Each row below holds a small network's activations on one input, seen along a few directions.
Each table varies a few parts of the input and shows all the possible inputs, shuffled.
A made-up example of a description, with smaller parts first: one of 5 places around a ring, together with either a single point or (one of 2 separate values, together with one of 4 places along a line) or one of 11 places around a ring.
Shared parts are said once, and a part with two or three values counts as separate values.
In the rows, 128 means zero.

Other details of the inputs vary at random and push rows far along three fixed directions, the same in every table; ignore that.

Table:
R1: [128 123 153  88  38  72 140 147 150 165 118 122 157 184]
R2: [126 102 155 198 162 149  91 111 119  98 132 124 124  76]
R3: [120 209 161 113 113  92 120 143 109 121 146  99 122 154]
R4: [119 204 103 110 137  56 125 125 131  89 138  80 107 163]
R5: [121 120 100  68 111 202 162 155 123 186  99 178 152 106]
R6: [158  29 103 136  98 161 125  89 183 115  84 150 121 120]
R7: [137 209 161 118 110  83 118  93 109 113 162  86  94 184]
R8: [114 103  92  85 123 161 169 175 118 194 111 182 181 104]
R9: [162  98 153 239 193 102  88  76 101  84 165 126 112  95]
R10: [154 121 133 191 150 154  83 101 112 109 109 153  98  72]
R11: [130 125 128  61  54 111 159 112 168 143 118 106 127 207]
R12: [122 107 121  78  66  71 167 134 162 152 128 110 156 204]
R13: [151  27 128 168  85 121 106 129 165 138  81 169 151 102]
R14: [130 223  95 148 132  30  80 119 112  78 134  78  66 142]
R15: [119 117 130  64  67  99 162 137 177 130 118  98 145 206]
R16: [155  19 165 152  99 162 123 105 179 110 109 141 144 137]
R17: [ 96  94 158  79 130 202 178 154 126 176 144 145 177 133]
R18: [155  10 126 143 105 162 131 104 182 114 109 139 121 140]
R19: [135 220 159 123  93  80 102 108 107 118 144  93  93 163]
R20: [109 186  99 114 201 178 147 169  77 148 138 158 145  72]
R21: [128 192 159 105 124  99 131 127 106 126 172  96 101 178]
R22: [130 102 122 230 199 102  83  70 132  46 147  85  96 100]
R23: [131  42 130 192 103 121  76 111 176  90  77 130 125  88]
R24: [120 111 132  77 108 197 154 182 121 189 109 180 147 109]
R25: [139 142 159 106  49  80 109 131 152 123 122 100 103 180]
R26: [111 190 134 123 190 182 139 173  72 154 141 163 144  73]
R27: [ 84 180  94 116 202 174 145 166  78 152 139 144 149  66]
R28: [ 89 171  96 113 208 159 157 146  91 134 153 124 142  92]
R29: [153  97  99 181 175 124 100  97 134  79 129 123  86  98]
R30: [114 164  93 120 214 154 170 151  69 163 165 160 155  89]
Description of these inputs: one of 5 places along a line, together with one of 6 places around a ring.
Q: Changing only the place on the ring of 6 turns R20 into R15. The same change can be made to R5. Which row results?
A: R11

Table:
R31: [125 154 115 135 158 126 126 152 102 133 140 138 121 110]
R32: [124 145 154  69  65 113 150 151 145 158 119 127 148 173]
R33: [135 106 151 143 134 162 128 128 123 130 132 140 142 110]
R34: [133 176 121 116 110  91 117 119 121 120 135 108 105 150]
R35: [139  80 149 156 104 126 107 121 155 108 114 121 122 135]
R36: [135  81 117 177 136 115 101 118 153  91 109 122 120 109]
R37: [147  77 110 175 137 109 104 118 148  97 114 129 114 112]
R38: [130  59 125 124  85 142 126 131 163 149  85 157 147 118]
R39: [137 107 145  85  65 120 148 142 151 152 121 132 146 169]
R40: [127 151 118 135 125  86 115  96 139 101 126 100 103 153]
R41: [130 140 120 127 134 106 123 120 141 103 125 111 107 149]
R42: [143  56 134 147 122 158 134 111 143 139 123 148 137 123]
R43: [105 127 112 105 167 174 165 147 105 168 132 159 160 105]
R44: [111 129 137 102 158 176 168 136 105 167 147 151 155 127]
R45: [130 161 113 148 182 146 128 114  90 127 153 130 109 104]
R46: [122 154 129 118 166 188 142 144  96 143 139 148 137  92]
R47: [127 165 152 104  79  79 122 126 137 133 127 107 124 172]
R48: [145  40 137 123  99 157 142 135 163 141 113 149 143 141]
R49: [131 128 117  93 148 184 163 148 112 158 137 154 145 115]
R50: [141 183 122 154 177 129 113 120  87 108 154 126 101 101]
R51: [113 166 146 117 139  93 123 130 112 118 166  93 112 142]
R52: [143  87 126 177 129 111  91 122 148  99 101 137 112 103]
R53: [118 180 123 117 119  87 119 129 132 102 134  88 102 161]
R54: [102 129 117  61  77 128 164 158 148 167 111 128 167 158]
R55: [140  79 114 174 140 111 106  98 151  96 109 130 128 109]
R56: [129 152 142 133 168 138 142 124 105 125 153 129 136 125]
R57: [130 164 138 161 183 144 123 119  76 135 166 137 115 102]
R58: [108 124 141 107 146 185 163 141 108 168 145 146 157 120]
R59: [129  38 128 105  99 165 132 129 171 133 109 139 133 117]
R60: [130 174 126 156 170 117 111 133  96 116 135 134 122  91]
R61: [139  51 133 107  91 179 136 144 168 148  87 166 138 122]
R62: [142  93 128 171 132 135  94 113 146  91 111 124 102 110]
R63: [145  81 116 173 141 111 108 104 152  91 109 130 129 108]
R64: [145  76 146 156 103 123 116 106 161 101 117 117 132 135]
R65: [127 161 139 155 184 129 128 109  95 116 160 124 125 118]
R66: [140  66 150 149 113 159 121 115 144 140 110 156 136 112]
R67: [132 167 141 125 116  85 120 136 119 120 148 107 107 162]
R68: [128 174 119 118 111  91 118 117 120 124 134 107 100 152]
R69: [143  76 110 153 115 113 116 113 151 116 110 133 132 119]
R70: [120 173 130  94  83  89 123 125 136 135 116 108 110 164]
R71: [117 167 146 126 103  89 117 119 123 124 138  96 118 160]
R72: [112 146 121 123 165 177 144 128 103 143 140 138 132 104]
R73: [145 103 125 186 126  94  83 101 143  93 105 128 113 102]
R74: [155  85 141 178 126 123 101  98 135 107 129 133 116 116]
R75: [131 169 111 120 108  57 121 128 132 109 131  97 119 157]
R76: [149  78 116 144 118 130 117 118 157 108 113 129 110 132]
R77: [105 168 120 103  89  80 125 138 132 136 119 102 131 157]
R78: [114 138 114 125 183 156 147 151 105 140 138 149 142 105]
R79: [121 154 113 138 153 126 127 135  98 142 139 138 126 106]
R80: [127 183 131 114 113  97 115 122 122 122 126 112 108 143]
R81: [126 127 115  94 147 184 162 142 110 164 138 155 145 116]
R82: [135  89 122 180 135 118  93 123 144  95 108 127 117 102]
R83: [128 141 136  96  97 106 146 129 131 145 141 116 137 169]
R84: [154  84 117 175 125 110  99 113 144  99 111 135 120 102]
R85: [106 148 121  90  95  68 125 143 145 123 133  92 122 155]
R86: [138 109 122 114 104 132 127 138 144 130 116 134 114 141]
R87: [146  80 141 174 134 107 106 101 155  87 122 118 112 138]
R88: [117 149 149  99  88 114 135 134 132 143 132 112 140 162]
R89: [106 149 119  72 104 133 163 163 132 158 123 128 163 144]
R90: [118 140 152  69  69 113 148 161 147 159 119 127 139 179]
R91: [125 134 133  85 139 198 159 158 111 170 123 170 150 103]
R92: [123 165 142 158 173 133 123 114  95 115 161 115 125 113]
R93: [121 172 121 148 188 159 127 119  90 118 152 125 119  93]
R94: [127 173 123 148 186 154 126 122  94 110 151 123 118  95]
R95: [123 160 106 158 190 131 127 125  85 131 152 134 122  93]
R96: [107 148 127  65  70 127 148 143 143 159 113 117 136 168]
R97: [126  47 123 116  88 168 136 140 162 153  89 158 164 112]
R98: [108 167 115 123 112  77 123 125 131 119 127  95 124 149]
R99: [137 128 120 140 125 100 114  96 146  97 121 109 111 143]
R100: [133 180 121 151 194 130 122 111  96 100 152 120 110 107]
R101: [114 133 123 105 142 173 150 161 110 159 125 153 161  99]
R102: [119 151 115  92  99 106 141 149 126 154 124 130 140 145]
R103: [139 166 138 122 106  68 125 118 129 110 147  93 116 172]
R104: [112 129 128  87 136 204 159 153 110 171 127 159 154 107]
R105: [122 110 143 134 157 174 144 142 117 138 143 141 141 114]
Q: Changing only one part turns R77 into R96. The same change can be made to R98. Which row results?
A: R72
Q: What do these inputs look like to the network?
A: one of 3 separate values, together with either a single point or (one of 4 places along a line, together with one of 6 places around a ring)
Q: A walk changes only the place on the line of 4. It starts at R61 and steps to R91. List the rest of the walk in order.
A: R80, R70
Q: A walk changes only the place on the ring of 6. It starts at R75 and steps to R63. List the rest of the walk in order.
A: R89, R101, R60, R84
Q: Change only the choice among 3 separate values in R55. List by row number the other rows that result.
A: R65, R99

Table:
R106: [135 162 105 114  98  56 117 128 138 111 128  99 105 162]
R107: [155  56 124 182 132 124 104 111 149 109 109 148 118 109]
R108: [110 215 137 174 210 105 114 111  63 107 187  97 112 106]
R109: [144 132 148 182 205 203 107 115  87 111 150 152 104  64]
R110: [ 87 140 124  50 155 197 199 195 101 202 145 165 181 127]
R111: [163  46 138 161  82 106 109 100 175 108  99 136 133 139]
R112: [140  73 133 172 123 137  97 128 148 112  98 147 120  97]
R113: [119 162 137 113 107  71 132 127 137 113 139  91 136 171]
R114: [139  86 103 143 155 178 137 112 125 139 113 165 136  91]
R115: [ 96 181 105  74 126 113 159 137 125 142 132 107 140 157]
R116: [139 208 141 129 146  91 119 108  98 106 167  95  86 161]
R117: [135 155 139 138  88  55 108 103 132 116 136  95 111 168]
R118: [114 160 106 103 112  69 129 136 142 109 134  88 119 162]
R119: [145  62 115 140  77 117 101 129 176 109  84 132 121 120]
R120: [130 134 146 195 196 178 101 117  78 124 148 152 122  52]
R121: [138  65 147 114  64 142 127 137 170 141  88 148 154 134]
R122: [107 116 143  39 106 194 193 161 137 180 139 141 161 167]
R123: [107 152 112  81 119 167 151 150 121 164 109 148 146 117]
Q: Changing only one part turns R116 into R122. The same change can be made to R111. Which row results?
A: R113
Q: What do these inputs look like to the network?
A: one of 3 separate values, together with either a single point or one of 5 places along a line
Q: Change only the choice among 3 separate values in R110. List by row number the other rows that result.
A: R107, R112
